Each row below holds a small network's activations on one input, seen along a few directions.
Each table varies a few parts of the input and shows all the possible inputs, shuffled.
A made-up example of a description, with smaller parts first: one of 2 separate values, together with either a single point or one of 11 places along a line or (one of 4 places along a line, together with one of 8 places around a ring).
Shared parts are said once, and a part with two or three values counts as separate values.

Other details of the inputs shift rows strongly along two fixed directions, in all tables alike. That doesn't count.

A family of inputs:
row 1: [-18 -53   7 -49   4 -28 -16  24  63 -20  -7  11]
row 2: [ -9 -39  25 -23   6  21 -49  44  50 -44  11  35]
row 3: [ 21 -18  -4  16   0 -46 -39 -29  41 -13  31 -41]
row 4: [  2  -2  36 -18  22  54  12  56  26 -17 -17  50]
row 5: [ 30  45 -50   6 -15  21 -31 -58 -18   5  22 -10]
row 6: [-27  -7 -22  19  -1 -26 -57  -3  28 -11  41 -27]
row 7: [  3 -35  28 -31 -15  39  14  59 -13 -46  -4  43]
row 8: [ 30  17 -16 -48  -7  48  36  19  52  -2 -14  65]
row 9: [-25  -8 -31  21 -18 -46 -31  11   7 -40  55 -24]
row 10: [-30  -4 -10  41  10  -9 -57 -25  39 -27  23 -10]
row 11: [  3  29  -9  40  -3  -1 -33   3 -66 -34  33 -18]
row 12: [  1  53 -11  49  19  42  19  -8 -53  30 -15 -26]
row 13: [ -6  -3  27 -16  12  45  22  59  32  -4 -15  45]
row 14: [-26  24  -9  42   4   2 -27 -38 -23  23  16 -21]
row 15: [ -5  14  15 -11   5  58  60  34 -23  43 -31  18]
row 16: [-14  59  -5  24  12  12  37 -24 -50  45 -17 -38]
row 17: [ -6  16 -26  14  -5 -49   1 -18 -55  -9  14 -42]
row 18: [-10  35   3  19  14  -4   9 -43 -66  53 -33 -18]
row 19: [ -9 -26  48 -20   8  58  -8  27  16 -14 -24  60]
row 20: [  1 -29 -32   5  -2 -64 -12 -19  10 -42  47 -33]
row 21: [ -7  45 -17  25  32 -26   3 -29 -13  14   3 -40]
row 22: [ 27  16 -12  20 -11 -58   5 -24 -49  -9  14 -42]
row 23: [ -5  -6  28 -17  12  54  26  51  33 -10 -14  41]
row 24: [  2 -15   5 -10 -27  46  50  48 -66   7 -34  17]
row 25: [  5  -6   8  16  14 -53 -35 -54  44 -19  16 -21]
row 26: [ 29 -47  31 -39 -14  -1  23  34  28  22 -30  20]
row 27: [-24 -12 -30  19 -18 -37 -27   3   9 -46  57 -28]
row 28: [ 31  48 -61  10 -32  -6  -9 -35 -40 -18  35  -2]
row 29: [ 19  53 -39  18  -8  20 -27 -74  -8   8  16  10]
row 30: [ 12  64  11  44  30  56   3 -10 -65  14  -4 -13]
row 31: [-19 -10 -32  32 -13 -36 -40  15   8 -54  42 -22]
row 32: [-33 -49   1 -44 -29 -34  14  36  46 -47  14   8]
row 33: [ -8  -1   1  24  15   5 -77 -10  18 -47  40 -16]
row 34: [-26  -1  31 -25 -11  33  47   1 -32  54 -56  22]
row 35: [ 41  42 -15 -34  -7  76  60  -2  -9  28 -31  48]
row 36: [  8 -13 -16 -41 -16  14 -22 -10  87 -27   7  71]
row 37: [-16 -11  14 -24   6  30  36  55  38  13 -15  35]
row 38: [-36 -45   9 -44 -12 -24 -16  31  67 -14  -2  10]
row 39: [ -5  25  -7  38   4  19 -45 -17 -37   2  21 -30]
row 40: [-15  23  19 -22   3  29  67  30 -21  50 -48  13]
row 41: [ 19  10 -13  11   9   3  14 -37 -74  53 -15 -39]
row 42: [  4  12  19 -29  19  33  70  14 -25  38 -52   9]
row 43: [-11 -40  14 -25 -10  37   0  55  17   6 -32  30]
row 44: [ 15  17  -4  18  28 -57 -16 -25  56 -24  24 -30]
row 45: [-10 -12  14 -13  11  40  28  58  38  -1 -28  36]
row 46: [  0   7  46  -2   7  69   8  23 -48  27 -44  52]
row 47: [-27 -36  28 -10   3  20 -32  22  67 -34   8  46]
row 48: [-34  -3 -26   7 -20 -66 -21  -1  11 -38  40 -34]
row 49: [-28   9   1  40  11 -12 -68 -16  33 -26  35   4]
row 50: [ 37  22  -2  13 -15 -23  39 -26 -90  15 -12 -40]
row 51: [ 20  38 -13  23  30   6  42 -34 -52  47 -12 -33]
row 52: [-15 -57  -1 -49 -13 -38  14  29  42 -53   9   9]
row 53: [ -3 -47  23 -38   7   0  28  12  26  26 -34  44]
row 54: [ 38  59 -42   3 -19  39  -5 -43 -60  40  -7   3]
row 55: [-14  -3 -18  27 -12 -22 -42   7   3 -63  56 -18]
row 56: [ 34   9 -12  30 -18 -44  10 -25 -43  -5  25 -47]
row 57: [ 10 -11   7  28   6 -47 -35 -47  50 -10  25 -20]
row 58: [-25 -38  21 -52 -17  15  23  31  22  15 -32  14]
row 59: [ -2 -65   1 -43   5 -29 -11  21  62 -11   3  15]
row 60: [ -1   8 -11  28  20 -24 -12 -61 -22  26   6 -25]
row 61: [  9  -7   5  29   6 -56 -38 -38  49  -5  24 -16]
row 62: [ 20 -28  20 -19  11 -28  17  28  94 -17   5  16]
row 63: [-15   0 -19  29 -12 -30 -46  16   3 -58  55 -13]
row 64: [  3 -17  19 -42  -1  30  42  11 -45  44 -55   3]
row 65: [ 23  35  17  25   9 -14  13 -49 -60  53 -34 -18]
row 66: [-11  -3  24   2  -4  55  24  25 -37  44 -56  38]
row 67: [ 41  54 -50   2 -36  28  25 -37 -80   6   9   1]
row 68: [ 14 -52  22 -43  -2 -37 -12  18  69 -21  -8  11]
row 69: [ 31 -48  22 -37 -31 -20  49  48   7  -6 -15  23]
row 70: [ 41  47   6  36  15   4  42 -30 -43  48 -14 -37]
row 71: [-28  -6  -6  11  19 -43 -39 -48  38 -18  16 -21]
row 72: [ -7 -31  27 -28  -9  42  -6  56  12   1 -19  40]
row 73: [ -6 -14  15 -23 -15  54  32  31 -44  49 -35  12]
row 74: [-19 -11 -21  29   4  -8 -61  -8  29 -30  29 -31]
row 75: [  0 -24 -34   7  -2 -72 -16 -11   8 -37  46 -29]
row 76: [ 35  23   8  11   2  -4  13 -40 -68  44 -26 -43]
row 77: [ 10  32 -23  30  34 -28   9 -32 -13  23  14 -36]
row 78: [ 17 -27  22 -32  19 -25  20  12  89 -31  -3  11]
row 79: [-18  -2  25  -9  -9  45  32  22 -36  58 -42  37]
row 80: [-36  32  -5  30   2 -27 -20 -42 -20  29  -1 -26]
Description of these inputs: one of 2 separate values, together with one of 4 places along a line, together with either a single point or one of 9 places along a line.
The inputs of row 19 and row 30 match in every part but the place on the line of 4. If row 18 is changed in the same way as row 19 into row 30, which row does it become? -> row 21
The inputs of row 71 and row 42 match in every part but the place on the line of 4. If row 25 is changed in the same way as row 71 into row 42, which row does it become? -> row 78
Change only the place on the line of 4 in row 59. List by row number the other rows that result. -> row 53, row 75, row 77
Change only the choice among 2 separate values in row 77. List by row number the other rows that result. -> row 51
Which other rows agree with row 76 in the place on the line of 4 and the choice among 2 separate values? List them by row number. -> row 3, row 5, row 33, row 39, row 41, row 58, row 64, row 73, row 74
Change only the choice among 2 separate values in row 24. List by row number the other rows that result. -> row 31
Change only the place on the line of 9 in row 72. List by row number the other rows that result. -> row 1, row 2, row 6, row 26, row 38, row 43, row 59, row 68
Change only the place on the line of 9 in row 32. List by row number the other rows that result. -> row 7, row 20, row 24, row 27, row 50, row 52, row 55, row 56

A family of inputs:
row 81: [ -3 -67  29 -75  -8   8  36  61 115 -28 -16  55]
row 82: [   8   27   29   -5    5   83   56   38 -105   68  -59   18]
row 83: [-31 -45   3  -7  11 -25 -31  39  92 -59  37  14]
row 84: [ 12 -63  36 -54 -11   0  56  31   7  34 -55  31]
row 85: [ 11 -19 -36  12  -7 -81 -42 -47  38 -34  52 -34]
row 86: [  6 -26  31 -35 -19  64  18  49  -1 -11 -30  58]
row 87: [  7  -4  39 -23  -4  50  80  30 -47  58 -64  21]
row 88: [  22   92  -35   63   16   28   -7  -53 -112   40   12  -43]
row 89: [  22    1   18  -36  -24   40   90   19 -115   62  -73    7]
row 90: [ 23  31 -10  -5  -8   1  50 -31 -90  46 -28 -17]
row 91: [ 24  15  24 -32   7  80  57  34 -40  53 -61  39]
row 92: [ -2 -36   2  -5  -8 -47  -8  -4   1   3  10 -26]
row 93: [  9  65 -32  58   9  15 -28 -32 -85   9  19 -47]
row 94: [-18 -72  35 -54   8  16  25  70 107 -35 -22  68]
row 95: [-12  37 -34  35   0   1 -62 -42   8 -18  40   0]
row 96: [ -5  28 -12  36  16 -47  -7 -62 -44  22   4 -59]
row 97: [  -2   80  -31   64  -10   40  -30  -47 -118   40    0  -34]
row 98: [ -4  32 -31  47  -4 -28 -20 -30 -34 -16  39 -56]
row 99: [  3  37 -37  42  11 -20 -25 -32  -2 -22  44 -25]
row 100: [-43  -1 -15  27   6 -14 -85  -9  54 -41  49  -3]
row 101: [-25   9 -27  19   9 -17 -85 -30  88 -41  49  -1]
row 102: [ -2  26  -1  19   3 -16  24 -28 -94  45 -16 -47]
row 103: [  3  -1  36 -25 -12  54  81  48 -73  59 -57  18]
row 104: [  3  47 -10  50   6 -34  -3 -29 -77  29  10 -59]
row 105: [  4 -36  -3 -33  -7 -47  -2  18  81 -49  25  22]
row 106: [ 10 -12 -28  14   2 -77 -41 -51  43 -15  40 -49]
row 107: [ -4  11 -21  27   7 -14 -69 -30  54 -58  61   3]
row 108: [ 13 -78  16 -63 -33 -15  33  44  27 -10 -24  28]
row 109: [ -2  38 -36  53   4 -16 -30 -23 -31 -21  37 -42]
row 110: [ -3 -21 -12 -17  -6 -28  -6   9  70 -45  35  10]
row 111: [-18 -12  30 -24  -2  65  15  29   3  30 -49  59]
row 112: [ 19  -7  40 -42  -6  81  41  35  -1  30 -55  64]
row 113: [  3 -46  22 -54   1  31  38  58  79 -13 -27  60]
row 114: [  9  18 -19  19   8 -58 -25 -33  36 -15  29 -37]
row 115: [ 12 -36  21 -47 -24   1  46  53   6  -7 -31  31]
row 116: [ -6 -12 -21  -5  10 -70 -33 -40  67 -34  35 -35]
row 117: [ -1  54   0  62  19  22 -34 -48 -51  20   7 -27]
row 118: [ -6  16   5  19  25  17 -15  -3  -1   5  -3  -3]
row 119: [ -9 -30  13 -12   9 -51  -9  10  71 -29   8   2]
row 120: [-25 -38  21 -10   4   6 -48  30  75 -53  27  31]
Describe the family of inputs behind these rows. -> one of 5 places around a ring, together with one of 8 places along a line
The inputs of row 95 and row 85 match in every part but the place on the line of 8. If row 111 is changed in the same way as row 95 into row 85, which row does it become? -> row 84
A walk changes only the place on the line of 8. It starts at row 92 and steps to row 102. List the rest of the walk in order. -> row 104, row 103, row 83, row 82, row 120, row 100

A family of inputs:
row 121: [ -4  39   4  32   7  26  -5 -22 -78  55 -24 -34]
row 122: [-23 -34  21 -18   8  12  -7  17  37  -5 -10  29]
row 123: [-25 -44  18 -17   4   3 -23  24  56 -13   1  15]
row 124: [-17  25 -26  23   1 -12 -10  -9 -33   4  15 -24]
row 125: [ -9 -14 -35   1  -8 -81 -18 -35  25 -23  37 -46]
row 126: [ -5 -34  12 -24  -2   1  -7  20  43 -48  10  26]
row 127: [ 25  55 -22  49  20  -3   4 -41 -34  29   9 -40]
row 128: [  5 -10  34 -25 -20  49  50  29 -40  26 -47  48]
row 129: [ 16  55 -15  40  13  29  -2 -55 -71  65 -18 -27]
row 130: [ 18 -55   9 -47 -13 -35  20  12  22 -17  -9   6]
row 131: [  9  -1  27  -4   4  34  52  38 -36  36 -34   4]
row 132: [ 20 -35  27 -38  -3 -24  64  21   1  23 -37   2]
row 133: [ -1   6   9 -39 -15  46  61  31 -35  30 -47  36]
row 134: [-16 -21  -1 -22 -13  17  21  37   4   2  -7  12]
row 135: [ -4 -16  15 -18  12 -12   8  25  66 -31   1  19]
row 136: [  6  -1   1 -42 -17  43  54  28 -12  27 -37  36]
row 137: [  3   2   6 -42 -13  40  52  28 -20  26 -31  35]
row 138: [  5  29  -3  32  -6   8  -4 -11 -70  28  -7 -10]
row 139: [-11 -24  13  -3  15 -16   4  26  55 -31  13  11]
row 140: [ -6  26 -10   5 -11  24  24  11 -62  34 -18 -18]
row 141: [  6 -19  22 -32  10   2  23  33  58 -15  -5  30]
row 142: [-11 -29  25 -20  10  -7  18  32  63 -34   0  25]
row 143: [ 29  -5  15 -27 -19  55  46  20 -27  43 -45  48]
row 144: [  0  15 -24  25   9 -35 -56 -32  27 -53  46 -25]
row 145: [-27 -39  25 -27   6   6 -10  15  61 -22  -9  34]
row 146: [-14 -43  12 -16 -10  -8 -16  27  56 -38  14  37]
row 147: [ 20  18 -14  26 -15 -46   2 -51 -67  32   2 -46]
row 148: [ 11 -10  28 -14 -23  53  44  37 -61  45 -44  29]
row 149: [ 11  31  15  19  14  22  44  13 -71  45 -33 -10]
row 150: [ -6 -36   1 -15   4 -17 -31  25  48 -50  23  14]
row 151: [  15   66   -1   54   13   15   22  -18 -101   55  -16  -56]
row 152: [ -8  34 -14  32  18 -15 -46 -51  -2   7  24 -28]
row 153: [ 21  27 -38  37  10 -20 -48 -48   5 -22  44 -34]
row 154: [  4  16 -24  26  -5 -28 -49 -35  31 -26  40 -13]
row 155: [ 12  31 -12  27  16 -17  -6 -23  14  -3  17 -25]
row 156: [-24 -21   2 -28  -9   5  17  24  32 -25  -1  26]
row 157: [  1 -20   6 -10  -1 -37   5 -29 -11  27 -16 -23]
row 158: [-11  -7   5 -23 -11  34  47  31 -30  20 -27  27]
row 159: [  1  21 -22  42  10 -19 -39 -32 -25 -24  38 -33]
row 160: [-28   0 -11  30  20 -34 -63 -25  31 -20  31 -23]
row 161: [ -8  15 -51  22   4 -37 -45 -35  52 -32  54 -26]
row 162: [  7  12 -11  28   1   2 -21 -10 -38  -5  19 -31]
row 163: [ -7  50 -10  40  15   2 -25 -52 -48  29  -4 -31]
row 164: [-10 -22   5 -21   6   1 -24  -3  67 -12   1  21]
row 165: [  7  14 -25  21  10 -33 -57 -34  29 -47  54 -24]
row 166: [ 16   6 -17   3   1  -6 -26 -17  20 -27  23  -5]
row 167: [ -6 -40  20 -28 -19   9  -6  44  38 -17  -7  30]
row 168: [ -2 -25  16 -29 -14   7   0  24  41 -22  -9  43]
row 169: [  2  -6  -6   7  -1  -7 -32   7   6 -28  21 -19]
row 170: [ 10  15   0   5  -9   4  -9 -12 -11   4   7  10]
The inputs of row 128 and row 145 match in every part but one. If row 167 is changed in the same way as row 128 into row 145, which row does it become? -> row 121
The inputs of row 160 and row 150 match in every part but one. If row 122 is changed in the same way as row 160 into row 150, which row does it become? -> row 159
Describe the family of inputs behind these rows. -> one of 5 separate values, together with either a single point or one of 9 places along a line
Change only the choice among 5 separate values in row 148. List by row number the other rows that result. -> row 123, row 131, row 134, row 162
Which other rows agree with row 161 in the choice among 5 separate values? List them by row number. -> row 124, row 125, row 133, row 134, row 136, row 137, row 140, row 156, row 158
Change only the choice among 5 separate values in row 127. List by row number the other rows that result. -> row 129, row 143, row 153, row 161
